Each row below holds a small network's activations on one input, seen along a few directions.
Each table varies a few parts of the input and shows all the possible inputs, shuffled.
Descriptions start from the smaller parts, as in this example, which fits no table here: one of 6 places along a line, together with either a single point or one of 9 places along a line or (one of 2 separate values, together with one of 5 places around a ring).
Shared parts are said once, and a part with two or three values counts as separate values.
In the rows, 128 means zero.

Other details of the inputs shift rows strongly along two fixed directions, in all tables alike. That doesn't count.
To show where, the next rows are all for the same input, with only those details redrawn:
[ 93 147  76 145  90 113 152 136 131 165 114]
[113 139 117 145 120 113 135 121 129 142 147]
[151 140 170 147 122 131 137 127 126 104 180]
[123 159  97 138  43 143 184 168 139 144 114]
[120 125 153 148 177 100  95  87 124 124 186]

Table:
row 1: [133 153 156 118  84 182 198 146 119  99 137]
row 2: [136 130 170 112  84 190 193 136 115  89 112]
row 3: [113 123  53 127 123  88  97 136 143 172 127]
row 4: [ 60 166 115 114 122 149 156 139 150 177  75]
row 5: [120 125 153 148 177 100  95  87 124 124 186]
row 6: [177 112 217 133 154 168 128 131 105  74 173]
row 7: [128 157 101 132  47 137 187 166 137 137  94]
row 8: [138 125  86 114 130 125  96 161 124 139 157]
row 9: [ 96 168  95 117  51 180 205 159 123 141 117]
row 10: [ 74 129  89 129 130 112 158  81 135 169  89]
row 11: [194 100 162 122 113 129  98 130 130  84 135]
row 12: [153  84 142 109 192 110  58 118 109 109 150]
row 13: [174 116 167 130 147 153 123 153 113  85 152]
row 14: [132 106 101 121 131 136 111 124 108 107 100]
row 15: [115 129 208 136 241 120  56  98 129 131 168]
row 16: [177 107 176 135 128 128 127 130 133  83 138]
row 17: [141 131 162 113  73 193 182 121 107  80 106]
row 18: [168 126 159 132  63 156 166 135 125  83 101]
row 19: [ 78 144 162 130 188 104 110  73 161 167 123]
row 20: [104 101 130 138 180  89 101  72 118 137 118]
row 21: [106 122  45 106 136 102  93 152 120 165 113]
row 22: [140 115 144 137 183  91  87  98 132 114 170]
row 23: [129 104  70 111  90 101 124 153 141 155  76]
row 24: [ 87 130 107 139 193 108  90  96 100 146 169]
row 25: [132 146 174 139 123 143 159 101 129 110 178]
row 26: [ 86 107  55 115 137 113 116 132 113 153  75]
row 27: [183 111 159 132  99 145 136 127 133  79 122]
row 28: [ 70 142  59 128 141 113 127 125 106 162 103]
row 29: [ 81 113 129 125 198 128 119  62 104 145 134]
row 30: [ 91 140  94 133 146  92 107 139 172 188  84]
row 31: [167 127 177 142 109 145 161 135 130 100 132]
row 32: [ 69 122  92 121 123 111 157  78 131 160  78]
row 33: [120 106  60 119 126  88 102 134 142 172  94]
row 34: [133 115 141 128 200 110  78 111 110 108 176]
row 35: [114 123 104 143 178  84  85  95 132 146 166]
row 36: [175 146 244 138 149 143 122 138 159 101 157]
row 37: [161 133 156 134 138 150 118 156 116  93 190]
row 38: [157 127 162 122  84 177 173 166 108  86 107]
row 39: [ 93 107 132 129 164 110 113  35 115 130 116]
row 40: [206 133 218 123 145 135  91 163 169 103 161]
row 41: [193 130 134 119  76 136 146 179 150 109 139]
row 42: [109  99  49  99 120 113  84 134 112 150  79]
row 43: [ 83 146 100 128 116 110 163  97 131 155 110]
row 44: [140 137 122 108 150 128  83 178 152 160 111]
row 45: [160 128  80  99  60 157 152 207 127 136  85]
row 46: [182 126 147 133  82 147 167 166 147 100 119]
row 47: [162 128 154 122  72 181 162 150 100  76 101]
row 48: [129 131 172 129 218 119  66 131 142 132 150]
Q: Describe the family of inputs behind these rows.
A: one of 2 separate values, together with one of 4 places along a line, together with either a single point or one of 5 places along a line
Q: The inputs of row 18 and row 27 match in every part but the place on the line of 4. If row 7 is changed in the same way as row 18 into row 27, which row does it become?
A: row 22
Q: The inputs of row 42 and row 17 match in every part but the place on the line of 4. If row 44 is changed in the same way as row 42 into row 17, which row does it become?
A: row 4
Q: List by row number the other rows that have the place on the line of 4 and the choice among 2 separate values in common with row 34.
A: row 13, row 14, row 26, row 37, row 48
Q: Which other rows does row 43 become when the choice among 2 separate values takes its other values? List them by row number.
A: row 1

Table:
row 49: [125 124 118 126 140 117 111 128 131 136 123]
row 50: [127 121 118 123 142 119 108 131 130 136 119]
row 51: [121 130 121 130 141 115 115 129 137 142 130]
row 52: [121 132 120 131 140 115 117 129 136 144 136]
row 53: [131 152  88 123  42 150 182 186 143 144  87]
row 54: [122 122 116 127 135 118 117 122 128 135 125]
row 55: [170 127 155 121  97 155 142 161 130  99 125]
row 56: [104 134 129 131 138 126 134 107 127 138 128]
row 57: [127 113 113 123 139 120 114 120 120 126 119]
row 58: [161 125 194 131 131 158 146 113 116  79 162]
row 59: [121 130 115 132 138 116 115 129 129 138 139]
row 60: [126 125 120 124 144 118 108 135 134 140 121]
row 61: [105 137 134 134 141 122 133 110 132 142 128]
row 62: [122 124 116 129 136 117 118 121 126 136 131]
row 63: [123 118 112 127 135 119 120 117 119 129 128]
row 64: [124 128 120 127 142 116 112 133 136 141 125]
row 65: [126 120 115 125 138 119 113 125 127 133 120]
row 66: [106 129 129 133 138 126 134 102 123 133 123]
row 67: [119 134 115 133 139 115 116 134 134 143 139]
row 68: [129 151  79 123  38 151 183 188 136 141  86]
row 69: [105 130 127 130 138 128 135 103 123 134 126]
row 70: [128 111 112 121 139 123 111 123 119 126 114]
row 71: [163 123 198 134 131 156 145 112 116  78 159]
row 72: [122 126 120 128 139 116 114 125 132 138 129]
row 73: [172 125 166 129 112 150 138 144 120  86 159]
row 74: [124 116 113 126 136 119 118 117 121 128 123]
row 75: [105 134 130 133 137 124 134 107 128 138 124]
row 76: [154 142 191 133 120 155 152 132 133 100 159]
Q: Describe the family of inputs behind these rows.
A: one of 4 places along a line, together with either one of 2 separate values or one of 5 places along a line
Q: The inputs of row 55 and row 70 match in every part but the place on the line of 4. If row 54 is changed in the same way as row 55 into row 70, which row does it become?
A: row 74
Q: Which other rows does row 69 become when the choice among 2 separate values takes its other values? List them by row number.
A: row 66
Q: Which other rows does row 76 become when the choice among 2 separate values takes its other values? List them by row number.
A: row 61
Q: Which other rows does row 59 become when the place on the line of 5 takes its other values? List them by row number.
A: row 49, row 50, row 53, row 72
